A small network was shown many inputs. Here are its activations along a few directions, one row for each input.
Each table varies a few parts of the input and shows all the possible inputs, shuffled.
A made-up example of a description, with smaller parts first: one of 4 places along a line, together with either a single point or one of 11 places around a ring or (one of 3 separate values, together with one of 5 places around a ring).
Shared parts are said once, and a part with two or three values counts as separate values.

Table:
row 1: [ 0.91  4.05  2.43 -1.61 -3.13 -0.02 -2.40 -3.65  1.22  1.70  0.91  3.34
 -0.75  2.52]
row 2: [-2.20 -0.16  2.75 -1.56  0.58 -0.55  0.54  2.46  0.47 -2.95  0.35 -1.06
 -0.32  0.44]
row 3: [-1.48  1.18  2.62  1.22 -0.19  1.36  3.92  4.64  1.99 -2.91  0.36 -2.71
  1.14  0.12]
row 4: [-0.41 -3.35 -3.71  3.90  1.52  2.72  3.20  4.49  0.25 -0.43  0.76  0.86
  3.12 -0.24]
row 5: [-2.75  5.58 -4.11  8.22  5.38 -4.71 -4.62 -0.30  7.25  3.89 -9.67 -3.21
 -7.21 -3.68]
row 6: [ 1.95  0.81  4.20 -1.15 -1.46 -0.74 -0.08 -2.10 -0.33  0.33  0.30 -0.27
 -1.21 -1.89]
row 7: [ 0.79 -3.59 -3.44 -1.04  1.62  0.41 -0.04 -0.06 -3.69  1.67 -1.91  1.12
  1.95 -1.35]
row 8: [-0.30  4.25  0.93 -4.21 -1.50 -2.07 -0.89  0.67 -1.40 -1.47 -1.02  0.64
 -0.03  1.30]
row 9: [ 1.23 -3.20 -2.40  2.28  0.71  2.58 -0.47 -4.56 -2.56  4.58  0.78  2.81
 -0.07  1.33]
row 10: [-0.96 -3.68 -4.12  1.68  1.33  1.67  0.36  2.19 -2.47 -0.90  1.02  1.11
  1.36 -1.19]
row 11: [ 0.27 -0.39  3.03 -3.83  0.31 -1.62  0.32  0.63 -0.46 -1.30 -1.32 -0.36
 -1.57 -0.10]
row 12: [ 1.37 -2.32 -0.11 -2.74  0.77 -0.53 -0.57  0.33 -1.13  0.85 -0.85 -2.03
  1.15 -1.61]
row 13: [-0.35 -2.42 -0.85  0.06  0.55  0.79 -0.18  2.58  0.10 -1.79  2.11 -2.01
  0.59 -1.40]
row 14: [-1.37  4.95  0.74 -2.07  0.53 -1.02  1.69  2.31  0.65 -1.63  1.88  0.38
  1.20 -0.06]
row 15: [ 1.31 -2.09  0.03  0.05 -0.95 -0.42 -1.20 -3.01 -1.86  0.99  1.07 -1.63
 -0.21 -0.26]
row 16: [-1.32  4.40  0.41 -0.50 -1.05  0.12  2.28  3.69  3.37 -3.96  0.21  0.34
  2.98  1.64]
row 17: [-1.33 -2.68 -1.99  1.79 -0.42  1.29  2.26  3.43  2.02 -3.58  1.42 -2.36
  1.26  1.01]
row 18: [ 0.14 -0.06  3.97 -1.31 -1.71  0.32 -0.94 -4.50  0.77  1.69  0.03  1.07
 -2.04  1.81]
row 19: [ 1.61 -1.49  0.57  0.50 -2.21  2.15 -1.79 -4.43 -0.69  2.96  1.23 -1.15
 -0.53 -0.23]
row 20: [ 2.21 -3.78 -2.69  1.84  0.48  0.72 -0.99 -2.67 -3.00  1.83  0.53  2.74
  0.37 -0.59]
row 21: [ 0.71  3.98  1.74 -1.52 -1.16 -2.44 -0.42 -2.12 -0.52  0.42  1.82  2.40
 -1.20  2.43]
Q: What is each input in this table made of?
A: either a single point or (one of 4 places along a line, together with one of 5 places along a line)
Q: A walk changes only the place on the line of 5. It starts at row 1 and steps to row 21. List the rest of the walk in order.
A: row 8, row 14, row 16
Q: Change only the place on the line of 5 in row 15. List by row number the other rows that result.
A: row 12, row 13, row 17, row 19

Table:
row 22: [-0.78 -0.90  2.26 -0.64  0.60 -0.10  0.98  1.05  0.80 -0.75 -0.79 -0.30
 -0.54  0.37]
row 23: [-0.57  2.88  0.29  0.02 -0.25 -0.63  0.97  2.32  0.26 -1.74 -0.54  1.17
  0.81  0.11]
row 24: [-0.68  0.81  1.14  0.49  0.18 -1.78 -1.29  0.57  2.30 -0.03 -0.64 -2.02
 -3.06 -0.26]
row 25: [-0.60  4.46 -0.98  0.64 -0.49 -1.64 -1.31  1.89  1.98 -0.95 -0.43 -0.29
 -1.50 -0.33]
row 26: [-0.52 -0.29  0.92 -2.60 -0.09 -0.59  1.36  2.09 -0.31 -2.21 -0.26 -1.02
  0.65 -0.29]
row 27: [ 0.09  1.22 -0.58 -2.05 -1.39  0.87  2.13  2.41 -0.81 -2.40  2.63  0.55
  2.72 -0.43]
row 28: [-0.85  1.40  0.87  0.73 -0.81  0.85  0.84  0.92  0.73 -0.76  0.30  1.38
  0.57  1.30]
row 29: [ 0.82 -0.08 -0.10  0.66  1.21 -1.74 -2.59 -2.31 -0.08  2.61 -1.36 -0.96
 -3.24 -0.85]
row 30: [ 0.42  1.22 -1.15  1.09  0.07  0.21 -1.71 -2.67 -0.76  2.53 -0.66  2.16
 -0.69 -0.10]
row 31: [ 1.00  0.30 -0.38  1.13 -0.11  0.43 -0.82 -1.87 -2.01  2.11 -0.55  2.54
 -0.02  0.42]
row 32: [ 0.95 -1.09  0.39  0.06  0.94 -0.86 -1.63 -2.37 -0.78  2.22 -1.75 -0.01
 -2.11 -0.96]
row 33: [-0.06  0.66  0.34 -0.11 -1.45  1.16  1.69  0.56  0.44 -1.18  1.49  0.85
  1.56  1.18]
row 34: [ 0.18  2.45 -0.82  2.00 -0.59 -0.28 -2.18 -1.73  1.96  1.26 -0.61  0.02
 -1.45  0.47]
row 35: [-0.25  0.77  0.30  1.13 -0.61  1.35 -0.01 -1.08 -0.33  0.67 -0.48  1.30
  0.91  1.40]
row 36: [ 1.34  2.01 -1.56  1.88 -0.54 -0.68 -2.67 -2.44  0.07  2.47 -0.90  1.26
 -2.27 -0.64]
row 37: [-0.13 -0.31  0.00 -1.21 -1.28  1.83  1.92  0.84 -0.38 -1.45  3.59  0.84
  2.25  0.83]
row 38: [ 0.50 -1.94  0.87 -0.37  1.23 -0.29 -0.86 -1.54 -2.35  2.15 -1.29  0.62
 -1.24  0.12]
row 39: [ 1.47 -1.60 -1.49 -1.30 -0.63  2.01  0.24 -2.28 -2.94  0.84  2.79  2.16
  2.02  0.29]
row 40: [-0.38  2.31  0.52  1.44 -0.63  0.16 -0.09  0.09  2.20 -0.68 -0.11  0.88
 -0.50  0.32]
row 41: [-0.40  0.05  1.88  0.10  0.27 -1.17 -0.03  0.69  1.87 -0.18 -0.85 -1.04
 -1.60 -0.64]
row 42: [-1.21  1.85  1.17 -0.83  1.15 -1.68  0.27  1.79  0.87 -1.23 -1.21 -1.69
 -1.05 -0.73]
row 43: [-0.71  0.66  1.64 -1.32  0.58 -0.85  1.02  2.53 -0.05 -1.75 -1.45 -1.09
 -0.33 -0.38]
row 44: [-0.75  2.11 -0.41 -1.36 -0.61  0.03  1.45  2.00 -0.26 -1.90  1.07  0.66
  1.94  0.83]
row 45: [ 0.88 -3.10  0.99 -1.80 -0.52  0.86  0.74 -0.97 -1.53 -0.29  2.20 -1.08
  1.67 -0.03]
row 46: [-0.01 -1.44  1.91  0.29  0.45 -0.20 -0.28 -0.89 -0.52  0.58 -1.19 -0.85
 -0.42  0.56]
row 47: [-0.42  3.04 -0.33  1.49 -0.30 -0.78 -0.97  0.00  3.34 -0.30 -0.13  0.36
 -1.67  0.17]
row 48: [-0.61  3.84 -0.15  0.36  0.12 -0.99 -0.05  1.63  1.48 -1.39 -0.49  0.69
  0.09 -0.28]
row 49: [ 1.32 -0.79 -1.23 -0.38 -0.39  1.09 -0.25 -2.41 -2.31  1.66  0.81  2.28
  1.02  0.97]
row 50: [-1.61 -3.48 -7.27  5.92  3.32  1.94  0.96  3.40  1.30 -0.20 -2.31 -0.46
  2.19 -1.45]
row 51: [ 1.50 -3.44 -0.01 -2.33  0.23  1.26  0.62 -1.90 -3.01  0.87  1.75 -0.23
  0.79 -0.59]
row 52: [-2.16 -5.51 -5.76  4.60  3.75  0.82  0.22  3.88  0.40  0.13 -2.73 -2.29
  0.82 -1.94]
row 53: [-0.21 -1.07  0.81 -3.22 -0.28 -0.30  1.49  2.48 -1.43 -2.33  2.14 -1.28
  1.30 -0.43]
row 54: [ 0.37  0.27  0.79  0.92  0.50 -1.33 -1.83 -1.38  1.52  1.22 -1.41 -2.02
 -2.44 -0.33]
row 55: [ 0.36 -0.64  1.46  0.39  0.47 -0.36 -1.05 -1.10  0.72  1.25 -1.39 -1.30
 -1.22 -0.13]
row 56: [-0.70  2.10  0.37 -0.57  0.94 -2.68 -0.99  1.65  1.80 -1.19 -1.50 -2.04
 -2.71 -0.96]
row 57: [-0.30  1.71 -0.28  1.69 -0.89  0.00 -1.15 -1.75  0.70  1.08 -0.50  0.96
 -0.09  0.41]
row 58: [ 0.09 -2.31  1.08 -1.17 -0.49  0.54  0.25 -1.05 -0.92  0.39  0.13 -1.05
  0.75  0.62]
row 59: [ 0.21 -2.44  1.45 -2.26 -0.71  1.05  1.95  0.86 -0.26 -1.80  2.34 -1.14
  1.13 -0.31]
row 60: [ 1.32 -2.70  0.22 -1.18  0.20 -0.40 -0.11 -2.07 -2.51  1.56 -0.12  0.09
 -0.33 -0.20]
row 61: [-0.32 -1.51  1.65 -1.23 -0.17 -0.24  1.75  0.28  0.33 -1.49  0.44 -0.96
  0.25  0.36]
row 62: [ 0.15 -0.08 -0.34  0.06 -1.63  1.24  0.39 -1.03 -0.78  0.75  1.09  0.93
  2.03  1.12]
row 63: [ 1.23 -1.40 -0.50 -1.14 -1.34  1.87  0.61 -1.07 -0.75 -0.11  2.90  1.40
  3.00  0.44]
Q: What is each input in this table made of?
A: one of 2 separate values, together with either a single point or (one of 4 places along a line, together with one of 5 places along a line)
Q: Changing only the choice among 2 separate values turns row 62 into row 58. The same change can be made to row 36. Which row results?
A: row 29
Q: Changing only the choice among 2 separate values turns row 53 into row 27. The same change can be made to row 42. Which row results?
A: row 48
Q: Change only the place on the line of 5 in row 45. List by row number the other rows that result.
A: row 46, row 54, row 55, row 58
Q: Change only the choice among 2 separate values in row 32. List by row number the other rows that result.
A: row 30
Q: Change only the place on the line of 4 in row 35. List by row number the other rows that result.
A: row 23, row 28, row 31
Q: Change only the choice among 2 separate values in row 49. List by row number the other rows that result.
A: row 60
